A small network was shown many inputs. Here are its activations along a few directions, one row for each input.
In each table, some parts of the input vary, and every possible input appears once, in random order.
A made-up example of a description, with smaller parts first: ring(8) and (point or ring(9) or (values(3) and line(6))).
Shared parts are said once, and a part with two or three values counts as separate values.

Other details of the inputs shift rows strongly along two fixed directions, in all tables alike. That doesn't count.

Rows:
row 1: [-10 -17 -21  13   5   2  17 -21  -5  13  -2]
row 2: [-12 -40 -17  28  12   2  14 -25  -5  27   4]
row 3: [  9   9   7 -13  -2   9   5  14   6  -4  -2]
row 4: [ -2  27  -5  -1  -4 -13  -4  14 -44 -26 -15]
row 5: [ 42   3  21 -13 -28  29 -21  17  42   0   7]
row 6: [  2 -39  -9  18  -5  18  14 -24  24  33   9]
row 7: [14 -2 -1  3 -8 13  0 -4  9  8 -2]
row 8: [ -8  -3   4   7   1 -16   4 -21   5   8  15]
row 9: [  5 -31  -5   1  -4  16   5 -14  30  26   9]
row 10: [-25  20 -22  -1  14 -17  23  -3 -45 -17 -16]
row 11: [ -1 -35 -12   7   9  16  12 -24  25  39   8]
row 12: [ 43  -3  26  -9 -20  26 -30  23  34   2   9]
row 13: [  5 -41   9   6   4  14   5  -3  29  23  13]
row 14: [-20 -15  -5  20   5 -16   5 -19  18  25   7]
row 15: [  5 -39   0   4   0  12  -4  -8  24  25  12]
row 16: [ 22   9  18 -17  -7  16  -5  18  22  -6  -1]
row 17: [ 20 -19  20  -7  -2  21  -8  17  31  16  14]
row 18: [ 35  16  34 -17 -18   9 -27  14  43   6  29]
row 19: [ 26  14  29 -10 -18   4 -32  21  54   5  13]
row 20: [-11  37   4  -5   1 -33  -2  -6 -30 -27  -2]
row 21: [ -9  25  -5  -9   7 -16   2  19 -42 -30 -13]
row 22: [ 21  18  15 -23 -17  10 -10  24  16 -25  -2]
row 23: [-11 -26  -7   6   7   5  22 -14   9  16   1]
row 24: [-23   7 -19   2  12 -23   7  -5 -47 -18 -18]
row 25: [ 22   8  10 -20 -14  14 -14  11  21  -6  -2]
row 26: [-33   4 -30   8  20 -21  31 -18 -43 -13 -17]
row 27: [  0 -38 -13  15  -2  17  13 -22  26  31  12]
row 28: [ -4  -4 -11  -3   2   5   8  -7  -2  13  -1]
row 29: [ 11  39   5 -14  -9 -11 -18  27 -34 -42 -18]
row 30: [-42  25  -9  12  15 -22   6 -17 -34 -18 -10]
row 31: [  6 -15  10   8   5   0  -2 -22  31  30  26]
row 32: [ 35  -8  31 -17 -12  23 -22  28  41  -3  11]
row 33: [ 11 -16   4   7 -10   7  -7   2   4   2   3]
row 34: [ -6  21  16  -1   0   4 -17   1  13  -5   6]
row 35: [ 11  48  -1 -18 -13  -8  -8  21 -30 -42 -22]
row 36: [  8  38   6 -21  -6 -13 -19  26 -33 -39 -19]
row 37: [-16 -38 -18  15  18   3  13 -20  -3  36   8]
row 38: [ 19  -4  17 -14  -9  10 -15  22  18 -13   5]
row 39: [  5  44   8 -23  -8 -10   0  24 -25 -46 -23]
row 40: [-41  -8 -23  28  22 -28  20 -27 -14  29   1]
row 41: [ -9 -31  -8  11  15   2  10  -9   4  15   6]
row 42: [  7  46   3 -24  -5  -9  -3  25 -26 -45 -21]
row 43: [-54 -14 -18  30  21 -16  20 -40 -17  16   3]
row 44: [ -7  21  -7  -3  -7 -17  -4  11 -41 -34 -16]
row 45: [ 26  -7   6  -7 -13  26  -8   8  34  16  13]
row 46: [-43  29 -10  12  15 -21   7 -13 -38 -11  -6]
row 47: [-30 -27 -24  19  29 -12  25 -21 -28  14  -4]
row 48: [-23   7 -11   5  19 -21  16   0 -45 -17 -18]
row 49: [ 27  18  15 -14 -17  10 -24  31   4 -16   3]
row 50: [ 28  14  15 -14 -17   8 -25  27   8 -23   1]
row 51: [-13 -28 -22  23   8   8  25 -29  -3  35   3]
row 52: [-13   3   0  12   7 -16  -2  -9  11  16   1]
Each input here is: line(4) and (values(3) or (values(2) and line(5))).
Q: Changing only the line(4) part turns row 2 into row 12. The same change can be made to row 5. Which row results?
A: row 7
Q: Changing only the line(4) part turns row 42 into row 10. The same change can be made to row 16. Which row results?
A: row 3
Q: Change only the values(2) part in row 48. List by row number the other rows that result.
A: row 16
Q: List by row number the other rows that have the line(4) part in common with row 22.
A: row 6, row 8, row 9, row 13, row 14, row 15, row 23, row 27, row 33, row 38, row 43, row 44
Q: Change only the values(2) part in row 45. List by row number the other rows that result.
A: row 49

Rows:
row 53: [ 25  16   7 -12 -20   9  -8  17   6 -11  -5]
row 54: [ 16  15   7 -22 -12  12  -5  17  16 -17  -3]
row 55: [ -7 -44 -11  20  12  -4   9 -25   5  32  13]
row 56: [-21 -17 -17  20  20   0   9 -18  -8  22   0]
row 57: [ 26   3   4  -8 -18  11  -9   5  13  -6  -3]
row 58: [ 13  -1  20 -13  -3   3  -8  13  13  -5   9]
row 59: [-13  14  -1 -10   8 -20   4   8 -25 -25  -8]
row 60: [  8  12  -4 -12  -7   6   1   6  -5  -2  -6]
row 61: [-37  16 -16   7  16 -21  13  -4 -40 -22 -20]
row 62: [ 22 -29  16   4  -4  13  -9   1  33  25  21]
row 63: [-20  27 -15   7   0 -22  -5   3 -47 -32 -20]
row 64: [-23 -18 -11  23   9  -3  10 -20 -16  16  -3]
row 65: [ 20  -4  15  -9   0   5 -13  14  17   9  11]
row 66: [-22 -34  -8  23  18  10  16 -21  12  31   9]
row 67: [ 17   6   6 -13  -9  17   1  10  17  -7   2]
row 68: [ -3  38   9  -4  -9 -16  -6  -8   9  -7   5]
Q: What is each input in this table made of?
A: point or (values(3) and line(5))

Rows:
row 69: [  4 -30   7  12   1  16  -1 -15  46  39  22]
row 70: [ 10  51  13 -19 -15 -15 -18  22 -19 -41 -11]
row 71: [-11  24  -2  -1   2 -21  -2   3 -25 -20  -9]
row 72: [  5  53  17 -20 -12 -17 -22  30 -23 -44 -13]
row 73: [  8  45  21 -21 -12  -9 -24  28  -8 -36  -6]
row 74: [ 18 -42  -2   6  -4  32   5  -4  32  30  11]
row 75: [-51 -20 -32  31  31 -21  36 -44 -29  24  -1]
row 76: [ 28  -2  30 -10 -15  20 -26  16  51  10  19]
row 77: [ 27  -7  24  -5 -13  21 -20   7  51  17  19]
row 78: [  5  -3 -10  -4  -3   5   3   7 -18 -12 -13]
row 79: [-18  31  -8  -1   4 -29   0   2 -43 -27 -13]
row 80: [ 13 -41  -7   2   3  25  13  -8  26  32   8]
row 81: [ 28  -8  27  -8 -15  22 -24  11  58  16  21]
row 82: [-20  28  -8   2   4 -27   4  -2 -37 -24 -14]
row 83: [  7  60  15 -22 -15 -15 -19  28 -20 -45 -15]
row 84: [ 31 -12  23  -7 -16  24 -21   4  58  24  24]
row 85: [-39 -29 -28  31  25 -20  30 -44 -20  28   3]
row 86: [ 26  -1  31 -12 -14  21 -26  16  51  10  20]
row 87: [ 31   9  14 -23 -12  15 -13  31   4 -21  -6]
row 88: [  5   2  -6  -5  -4   4   2  12 -23 -17 -13]
row 89: [-36  -1 -18  16  17 -22  18 -23 -25   3  -6]
row 90: [ -7 -21 -16   5   8   2  22  -7 -17   3  -9]
row 91: [-42 -24 -25  27  25 -15  28 -38 -13  26   4]
row 92: [  8 -36   6  12   1  14  -3 -15  43  38  25]
row 93: [ 15 -36  -7   4  -2  28   6  -5  25  27   7]
row 94: [-29 -42 -35  21  26  -6  39 -29 -32  21  -8]
row 95: [  7  46  12 -15 -12 -12 -15  20 -14 -33  -9]
row 96: [  7  -2  -8  -8   1   5  10   6 -14 -10 -11]
row 97: [-17 -16 -25  11  13  -5  20 -10 -38  -1 -14]
row 98: [-13  25  -2   1   3 -20  -1   3 -28 -19  -9]
Q: Changing only one part turns row 91 into row 89. The same change can be made to row 77. Which row results?
A: row 82
Q: What is each input in this table made of?
A: line(5) and (values(2) or line(4))
Q: List by row number the other rows that have the line(5) part in common with row 73.
A: row 72, row 79, row 87, row 97, row 98
Q: Change only the line(4) part in row 83. List by row number the other rows that result.
A: row 75, row 84, row 95
